Each row below holds a small network's activations on one input, seen along a few directions.
Each table varies a few parts of the input and shows all the possible inputs, shuffled.
Descriptions start from the smaller parts, as in this example, which fits no table here: line(6) and (point or ring(9) or (values(3) and ring(8))).
Shared parts are said once, and a part with two or three values counts as separate values.
In the rows, zero is written as 128.

Other details of the inputs vary at random and push rows far along two fixed directions, the same in every table; ignore that.

Rows:
row 1: [155 143 100 125 154  95 116 109 108 105 123]
row 2: [214 100 127 125 127 176 133 109 184 113 110]
row 3: [ 59  84 147 121 107 210 170 100 158 160 146]
row 4: [ 83 139 130 137 114  53  89 196 111 121 149]
row 5: [ 83 128 120 154 116  75 112 181  89 151 157]
row 6: [235 105 112 113 136 173 139 115 178 103 113]
row 7: [ 88 172 125 118 130  63 110 148  67 104 147]
row 8: [196 114 100 133 154 133 125  74 140 102  96]
row 9: [154 146  97 130 150  90 115 111 100  93 126]
row 10: [180 148  94 142 149  69 121 158 141 107 157]
row 11: [ 46  98 157 105  75 183 166 103 153 179 162]
row 12: [210 119 114 127 141 167 151 104 176 115 140]
row 13: [189  82 110 125 120 173 147  91 187 129 118]
row 14: [173 157 121 112 160  89 108 138 108 107 111]
row 15: [185 121 123 127 150 129 119  90 144 122  88]
row 16: [155 138 120 140 134  94 110 109 108  96 102]
row 17: [100 152 120 128 138  51 106 140  93 126 128]
row 18: [159 159  98 142 142 102 109 131 134 121  86]
row 19: [ 42 147 132 118 105 167 151  97 129 175 127]
row 20: [185 152 105 121 149 165 132 108 147 118  87]
row 21: [116 162 127 133 138  35  93 157  88 116 117]
row 22: [149 112  97 146 151  94 119 162 141 104 128]
row 23: [ 73 103 132 134 115 157 156 136 122 157 150]
row 24: [ 33 130 145 124  92 178 156  85 140 184 114]
row 25: [ 86 163 149 113 123  90 117 142  80 121 133]
row 26: [ 45  98 179 120  89 208 173 128 126 172 142]
row 27: [170 129  96 137 157 107 126 175 114 106 137]
row 28: [ 92 173 140 120 124  65 109 155  67 102 136]
row 29: [104 154 133 104 140 103 122 128 100 136 135]
row 30: [101 155 134 134 126  56 101 142  87 117 119]
row 31: [182 132 113 138 148  95  88 172 141  89 128]
row 32: [ 64  85 148 113  96 209 153  91 162 162 154]
row 33: [220  96 120 154 143 189 126 113 153 122 108]
row 34: [166 149  94 123 164  77 109 123 108 105 122]
row 35: [182 107 113 123 152 153 134  67 154 129  95]
row 36: [ 57  90 146 140 100 162 159 128 129 167 140]
row 37: [ 36 125 196 111  91 182 146  80 121 172 123]
row 38: [ 75  96 138 127 102 149 130 125 150 147 147]
row 39: [105 168 124 110 143  68 109 149  82 120 140]
row 40: [226  73 119 127 121 204 149  75 205 123  96]
row 41: [199 134 122 136 149 135 114  92 126  83  94]
row 42: [ 27  88 177 131  85 187 159 120 149 169 134]
row 43: [222  95  82 149 156 168 131 112 146 121 125]
row 44: [193 108 107 114 160 178 142  55 158 128 102]
row 45: [212  76 111 152 144 189 147 104 170 119  91]
row 46: [ 50 131 188 110 102 163 138  94 121 170 122]
row 47: [109 170 143 130 119  57 120 196 110 122 169]
row 48: [ 42 104 179 105  82 197 148 124 142 160 153]
row 49: [104 148 123 110 113  76 119 183 114 127 166]
row 50: [ 47 109 158 104  92 180 142 126 138 156 165]
row 51: [ 77 146 128 134 117  73 116 123  86 119 133]
row 52: [130 168 140 147 126  47 106 193 120 114 158]
row 53: [225 109 117 149 136 145 138 105 186 112 115]
row 54: [116 174 115 116 146  51 102 156  73 103 141]
row 55: [ 60 131 181 119 100 161 136  90 113 150 121]
row 56: [211  94 103 136 145 200 142 105 147 127 126]
row 57: [ 85 169 149 110 128  74 112 154  79 127 134]
row 58: [125 148 116 147 125  47 119 173 129 125 161]
row 59: [198 121 111 142 145 140 120 155 119 116 127]
row 60: [ 42  90 176 144  74 192 152 114 124 194 141]
row 61: [102 142 136 149 130  78 112 202  96 123 139]
row 62: [112 193 116 137 139  59  92 178 100 120 109]
row 63: [149 123 106 126 152 124 128 162 135 103 139]
row 64: [213  77 127 138 149 227 148  90 196 105  93]
row 65: [ 47 154 142 108 104 175 151 105 124 171 127]
row 66: [178 138 103 133 162  88 111 192 125  82 128]
Each input here is: ring(6) and (point or line(4) or line(6)).
The inputs of row 66 and row 63 match in every part but the ring(6) part. If row 48 is changed in the same way as row 66 into row 63, which row does it become?
Answer: row 50
The inputs of row 41 and row 7 match in every part but the ring(6) part. If row 55 is changed in the same way as row 41 into row 7, which row does it become?
Answer: row 54
Start at row 43 and move only the ring(6) part, one step at a time. The first step leads to row 5. Which rows follow, in order?
Answer: row 60, row 33, row 59, row 56
Change only the line(4) part in row 8. List by row number the other rows that result.
Answer: row 17, row 35, row 51
List by row number the other rows that have the ring(6) part in common with row 53.
Answer: row 4, row 15, row 16, row 18, row 21, row 30, row 40, row 42, row 45, row 60
Change only the line(6) part in row 22. List by row number the other rows that result.
Answer: row 5, row 13, row 36, row 38, row 58

Rows:
row 67: [121 173 149 115 140  61  96  93  68  94 103]
row 68: [ 59  84 142 139  87 145 161 103 109 172 136]
row 69: [ 60 115 139 162 116  79 136 134 112 153 144]
row 70: [124 158 132 149 131  75  97 174 117 152 112]
row 71: [ 71 172 148 127 104 123 130 178 116 160 134]
row 72: [169  77 132 122 139 171 136 104 130 103 127]
row 73: [171  97 104 141 159 108 112 154 103  99 112]
row 74: [107 113 155 102 132 219 169 113 145 137 142]
row 75: [ 58 128 162 147  89 187 141 137 118 157 121]
row 76: [184 124  96 116 153 111 104 132 116 100 162]
row 77: [173 107 143 113 146 185 143 118 145  97 139]
row 78: [186 130 153 118 116 176 134 116 163 114 127]
row 79: [102 143 110 142 129  70  97 172 134 128 104]
row 80: [172 113 127 129 130  83 104 139 157  94 112]
row 81: [ 56 103 127 137 114 180 131 107 108 178 140]
row 82: [ 73 163 141 129 105 136 135 178 107 142 139]
row 83: [169 110  74 126 136 163 163  97 145 141 121]
row 84: [169 128 102 154 172 130 112 166 114 100 106]
row 85: [179  80 111 135 120 146 150  83 138 117 131]
row 86: [177 113 109 157 149  77 124 116 139  99 140]
row 87: [124 151  94 110 150  89 110 163  95 127 172]
row 88: [172 143  97 131 175 132 127 171 121 102 120]
row 89: [ 50 122 126 134 126 123 122 164  83 146 135]
row 90: [115 123 140 149 148  91 111 188  87 109 126]
row 91: [176 127 127 153 129 182 127 122 155 134  87]
row 92: [129 116 185 104  96 185 148  91 169 161 138]
row 93: [124 144 132 107 120  65 104 163 146 104 142]
row 94: [ 70 129 130 111  94  92 144 136  99 141 180]
row 95: [ 73 112 144 128 112 104 110 140  85 141 172]
row 96: [ 61 197 151  83 130  96 127  93  75 133 121]
row 97: [ 79 154 170 118  91 119 125 171 105 118 166]
row 98: [169 144 103 105 144  96 119 149 167 106 120]
row 99: [188 160 113 122 142 127 125 166 131  91 133]
row 100: [ 60 116 154 110  83 144 138  98 162 147 163]
row 101: [110 123 131 140 122  57  99 170 131 122 107]
row 102: [ 74 138 175 148  93 109 119 171 105 151 122]
row 103: [ 59 120 150 135  90  81 113 133 132 135 155]
row 104: [ 54 196 138  99 132 101 123  97  72 144 103]
row 105: [106 100 113 114 126 221 155  82 140 173 139]
row 106: [107 101 134  91 128 208 166 103 138 141 145]
row 107: [171 119  65 155 146  99 125 132 114 122 114]
row 108: [157 119 105 115 134 162 139 112 187 134  95]
row 109: [158 128  80 171 160  93 123 125 138 122 117]
row 110: [171 145  86 133 162  88 139 128 148 112 150]
row 111: [195 122 137 150 141  95 105 145 139 130  96]
row 112: [115 104 115 104 108 186 182  80 146 157 150]
row 113: [165 121  99 114 132 155 139  92 189 122 130]
row 114: [181 125 129 159 133 118 111 163 117  96 104]
row 115: [172  77 109 144 145 168 123  96 127 133 118]
row 116: [ 50 136 117 150 105  94 110 142 132 154 130]
row 117: [135 150 160 142 111  79 103 178 109 111 136]
row 118: [ 95 139 149 118 127 200 140  19 114 150  65]
row 119: [165 155 125 129 158  87 100  79  84  98  66]
row 120: [158 120  86 130 135 158 136  96 186 134 111]
row 121: [182 109 137 138 156 127 118 149 118  82 129]
row 122: [186 105 153 141 116 176 132 116 144  96 118]
row 123: [120 193 141  95 143  62 100  99  74  93 119]
row 124: [109  88 152  95 115 205 156  95 137 129 152]
row 125: [ 79 113 204 123  82 146 137 114 139 171 138]
row 126: [136 181 133 118 127  91 117 188 120 121 143]
row 127: [183 135 126 123 138 167 139 115 171 155 102]
row 128: [196 160 123 113 148 101 119 152 151 127 128]
row 129: [166 104  93 114 157 191 149 115 140 124 114]
row 130: [162  86 113 152 125 144 124  89 175 125  99]
row 131: [117 145 118 135 135  57 125 143 124 113 173]
row 132: [ 47 126 128 135 113 152 170 103 144 179 150]
The inputs of row 91 and row 71 match in every part but one. If row 116 is changed in the same way as row 91 into row 71, which row does it become?
Answer: row 120
The inputs of row 105 and row 76 match in every part but one. If row 127 is changed in the same way as row 105 into row 76, which row does it become?
Answer: row 92
What do these inputs look like to the network?
Answer: ring(6) and (point or ring(10))
List by row number the other rows that have the ring(6) part in common with row 115.
Answer: row 68, row 69, row 73, row 90, row 101, row 102, row 111, row 114, row 119, row 130
List by row number the other rows that have the ring(6) part in common with row 98.
Answer: row 74, row 87, row 96, row 99, row 106, row 110, row 112, row 113, row 126, row 128

Rows:
row 133: [232 118 125 135 147 156 126  83 168 100  76]
row 134: [ 89  98 133 143  98 180 158 127 155 168 158]
row 135: [156 105 164 116 109 214 155  48 185 132  94]
row 136: [215 160 106 120 154  76  96 138 137  76 114]
row 137: [ 56 162 156 114 115 126 123 142  82 132 133]
row 138: [205  96  83 151 157  82 110 154 129  85 147]
row 139: [141 170  93 116 156  39  97 151 103 111 145]
row 140: [114 165  90 130 154  67 104 153  78 105 129]
row 141: [230  96 112 141 159 182 138 137 188 100 113]
row 142: [209 120  86 113 165 159 143  71 147 109 113]
row 143: [ 52 139 143 134 104  87 128 122 110 156 127]
row 144: [ 71 116 183 125 102 188 138  91 119 164 107]
row 145: [ 72 137 160 139  92 126 132 189 123 152 168]
row 146: [227  78 128 138 141 168 131 119 161  88 128]
row 147: [150 101 165 130 113 208 147  61 156 143  85]
row 148: [ 52 147 137 114 103  92 126 120 116 146 151]
row 149: [210 159 102 119 170  99 115 143 103  82 112]
row 150: [ 61 116 127 138  99 113 137 178 125 165 168]
row 151: [ 71 128 158 131  92 124 132 194 125 155 162]
row 152: [120 157  92 141 156  55  95 157  76 110 118]
row 153: [ 68 119 122 142 123 103 134 181 129 148 162]
row 154: [ 58 140 142 125 103  99 132 110 126 147 133]
row 155: [135 153  96 149 158  44  88 157  83 115 113]
row 156: [ 76 134 179  93 100 182 147  85 139 159 139]
row 157: [122 151 108 148 140  45  99 149  93 123 115]
row 158: [ 56 151 161 123 113 121 117 143  81 140 122]
row 159: [152 117 151  97 126 219 162  60 152 135 117]
row 160: [219 111  57 144 165  81 106 183 151  93 130]
row 161: [ 83  94 163 118  89 190 151 147 159 158 145]
row 162: [139 102 121 111 134 213 172  49 141 143 114]
What do these inputs look like to the network?
Answer: values(2) and (point or line(4) or ring(10))
The inputs of row 133 and row 143 match in every part but the values(2) part. If row 144 is changed in the same way as row 133 into row 143, which row does it become?
Answer: row 155
Start at row 153 and move only the line(4) part, one step at a time. The first step leads to row 160. Which rows follow, in order?
Answer: row 150, row 134
